A small network was shown many inputs. Here are its activations along a few directions, one row for each input.
Each table varies a few parts of the input and shows all the possible inputs, shuffled.
A made-up example of a description, with smaller parts first: one of 4 places along a line, together with either a single point or one of 9 places along a line or (one of 3 separate values, together with one of 5 places around a ring).
Shared parts are said once, and a part with two or three values counts as separate values.

Table:
R1: [ 24 -25 -16   8   4   1 -17   9   2  18   5   7 -35  29   1  38]
R2: [  9 -11  16   2   9  30 -20 -29   9   5  30  24 -19  -1  29  10]
R3: [ -6   6   2 -18 -27 -26  14  12  -9   1   9   7  26 -15 -18 -45]
R4: [-12 -23  16   6  18 -22  12 -10   7   5  -5 -25  23 -20  44  10]
R5: [ -5  -4  16   2   4   5 -33  -3  30 -13  23   7 -13 -31   2 -37]
R6: [ -1 -11   3  -8 -29 -41  16  21  -2  -2 -27 -34  27  -4 -13  -6]
R7: [  1 -33  -7  -6 -21  -5  36  -4 -24   8 -11 -12  -5  12  21  36]
R8: [ 17 -21   3  22  37  -3 -36   0  28  14   7 -11  -3  -4  24   9]
R9: [-17   0   5 -16  -5 -14  10   0  12  -8  16   1  15 -49  18 -39]
R10: [  2  76 -37  17  32  16 -28  13  -2 -34 -59  -1   5  46 -35  20]
R11: [  2   1  11  -1 -17  -3 -25   4  15   1  18  -4  -9  12 -37 -45]
R12: [-38  93 -17  -7  21  30  14  17 -52 -39 -16  10  43   7 -31  -5]
R13: [ 22 -24  -7  11  19  13 -27 -17  14  13   9  -9 -18   5  21  46]
R14: [ 21 -10   2  20  19 -21 -36  14  31  -3  -2 -20 -17 -22   2  -3]
R15: [  5 -20   1   0 -12  33  -4 -13  -7  16  24  18 -34  25   2  -2]
R16: [-10 -15  12  -2   0 -40   7   9   8 -10 -19 -30  13 -41  21  -3]
R17: [ -1 -18  -9 -10 -23  18  44 -16 -26  12  20  16  -5   2  19  -6]
R18: [ 28 -17  -9   6 -10 -14  -7  20  12  19  -5   4 -36  26 -41  24]
R19: [  5 -15   6  -3 -27  19   1  -1  -1  20  13  16 -34  22 -43 -17]
R20: [ -1 -25  11   5   3  -9  21 -27  -8  -2  -2  -5   5 -13  43  46]
R21: [-34  84 -19   4   3   8   9  24 -36 -31 -61 -14  39  18 -17  29]
R22: [-21  83 -12  -9  37  45 -26   3 -22 -43 -24  15   7  37 -45 -12]
R23: [ -3  -9   5  -8  -1  21  32 -36  -7   9  27   5   5 -16  42   6]
R24: [  2 -12  -2 -19 -35  -4  41   4 -26  18   5  27  -1  -6 -23 -21]
R25: [-22  -9   9  -5  16   0  18 -22  16   5  30  11  30 -33  37 -23]
R26: [ -6 -13  19   6  25  19 -29 -16  29   6  31  16   3 -11  25 -23]
R27: [ 31  -1  -1  17  -5 -29 -24  27  27   1  -8 -17 -11  20 -30  -8]
R28: [  7 -25   2 -14 -35 -25  37  18 -19  11 -27  -2  -2   5 -17  20]
- Changing only one part turns R27 into R3. The same change can be made to R13. Which row results? => R23
- Describe the family of inputs behind these rows. => one of 4 separate values, together with either a single point or one of 6 places around a ring
- Change only the place on the ring of 6 in R5. List by row number the other rows that result. => R2, R11, R15, R19, R26
- Change only the choice among 4 separate values in R21. List by row number the other rows that result. => R10, R12, R22

Table:
R29: [-15  59 -15   8  17  22 -21   6  10  -9 -20  12  28  32 -52 -37]
R30: [ 10  39 -26  26  16  -5  -6  27 -15 -19 -42 -18  23  51 -38  32]
R31: [-17  20 -20   2  17  10  12   0 -15 -21 -31  -2  -5  -8   1  33]
R32: [ 51 -77  20  11   3  31 -30 -20  26  55  48  10 -66  25  21   5]
R33: [ 59 -10  -5  38  26   3 -93  -6  57   9   9   6 -71  54 -23  26]
R34: [-14  42 -14 -12  15  31 -15   4 -16 -21   1   6   5 -25  -4  -4]
R35: [ -7 -11  22 -31 -41  -8  31   4 -31   9   3  12 -15   9  -9 -19]
R36: [-20 -10  24  -4   9 -14  15 -28   8 -11  33 -18  28 -64  51 -23]
R37: [ -5 -51  20 -22 -44 -43  29   4  -3   3  -1  -9  12 -39  17 -27]
R38: [ -9  36 -23  -5  -8  15   9  16  -8  -4  -1  23  10  -8 -38 -38]
R39: [  2 -42   0  -6 -15 -57  38  -4  -1  17 -11 -11  41 -34  33  22]
R40: [-15 -24  27   3   8 -28  32 -21  13  -1  -9 -23  29 -57  63  15]
R41: [ -8  14  -3 -25 -17  18  25  -3 -17  11  22  28  12  -1  12 -52]
R42: [-19   9   9  -9   0  17  30 -18 -14  -3  -1   4   6  -5  48  25]
R43: [  20 -109   23   25    3  -14  -34   -9   57   53   54  -13  -37  -18
   36    7]
R44: [-12  48 -14  17  43  22 -26  15  -8 -36 -46 -14  12  33   5  24]
R45: [-18 -22   9 -20  -7 -30  36 -14   8   2  34  -6  25 -44  25 -59]
R46: [  0  14  -7  -8 -42  -3   9  30 -21  -9 -24  -2 -19   4 -50  -8]
R47: [ 61 -49  -9   8   4  16 -53   1  50  24  28   8 -82  21 -18  27]
R48: [ -2  -6  -3 -12 -16 -21  43  -5 -29  16   0   9  16  17   7  32]
R49: [-22  12   9  -8   3  25  10 -31 -17  -9  30  23  19 -15  27 -10]
R50: [  2  13 -24   9  -3 -24  26  21 -25  -4 -23  -5   7  10 -37  39]
R51: [  0  44  -1   6 -20  10 -21  28  -7 -19 -40 -20  -3  43 -59  -6]
R52: [-24  61   1   7  48  27 -45   2  -4 -34 -11   1  26  16 -19  -3]
- Describe the family of inputs behind these rows. => one of 4 places along a line, together with either a single point or one of 5 places around a ring
- Changing only the place on the line of 4 turns R38 into R41. The same change can be made to R50. Which row results? => R48

Table:
R53: [ 10  12  -5   4   8  28 -26   1   6   4  10  15 -24  28 -26 -12]
R54: [ -2  11  -4 -13 -18   5  14   5 -12   5  13  17  -2   4 -22 -28]
R55: [-23  40   2 -10   1  -2   9   4 -13 -22 -12   0  30  -9  -8 -24]
R56: [ -3 -13   3  -6 -21 -23  32   7 -16   8 -14  -7  14   3   4   8]
R57: [  4 -25   8 -10 -34 -21  21   7 -10   4  -7  -2 -12  -6 -10   4]
R58: [ 20 -12 -11  14   6 -10  -9   9   9  13 -10 -10  -6  21  -3  25]
R59: [ 22 -25  -5  11  -4  -6 -19   8  15  10  -4  -5 -29  11 -19  21]
R60: [  14 -101   36    0    1  -13    0  -41   42   41   69    0  -19  -55
   79  -12]
R61: [-23  34  -8  -8   5   4  25  -3 -24 -21 -17   2  28 -13  10   6]
R62: [ -9  38 -14  10  29  21 -15  -1  -5 -19 -15  -2   9   6   6  22]
R63: [-10  42  -2   9  27  17 -32   5   8 -22 -12  -6  10  11 -12 -10]
- Describe the family of inputs behind these rows. => either a single point or (one of 2 separate values, together with one of 5 places around a ring)

Table:
R64: [-10 -57  36 -12 -30 -13  52 -43  22  22  49  -4   9 -90  67 -36]
R65: [ 33 -79  12  11  17 -35 -21 -19  48  31  41 -12 -12 -15  54  -9]
R66: [  5  84 -20  17  32  43 -88  31   8 -41 -24   6 -28  50 -99  -3]
R67: [-65 113 -24  -9  51  45  19  -4 -55 -56 -23   8  77 -12  12  -2]
R68: [ 48 -81  14  14   8  37 -60 -22  61  52  74  24 -85  18   3 -28]
R69: [-29 -51  41   5  20  27  20 -57  37  15  38 -12  13 -72  90 -27]
R70: [  5 -93  22 -10 -73 -52  89  -1   0  60  36 -18  17 -76  29 -11]
R71: [-48 104  -6 -35 -17  -5  54   4 -60 -47 -25  17  68 -20  -1 -29]
R72: [  86 -100   20   29   -6    0  -66  -15   49   65   48   10  -93   64
    2   58]
R73: [-19  85 -38   4  45 -10 -22  32 -19 -44 -64  -4  45  41 -37  20]
R74: [-50  19 -10 -53 -62 -65  99  46 -93 -30 -72   0  59  12 -30  -7]
R75: [ 45  57 -46  37  16  27 -76  48   3 -27 -79 -14 -69 102 -92  75]
- Describe the family of inputs behind these rows. => one of 2 separate values, together with one of 6 places along a line
- Changing only the choice among 2 separate values turns R67 into R69. The same change can be made to R71. Which row results? => R64
- Change only the choice among 2 separate values in R73. List by row number the other rows that result. => R65
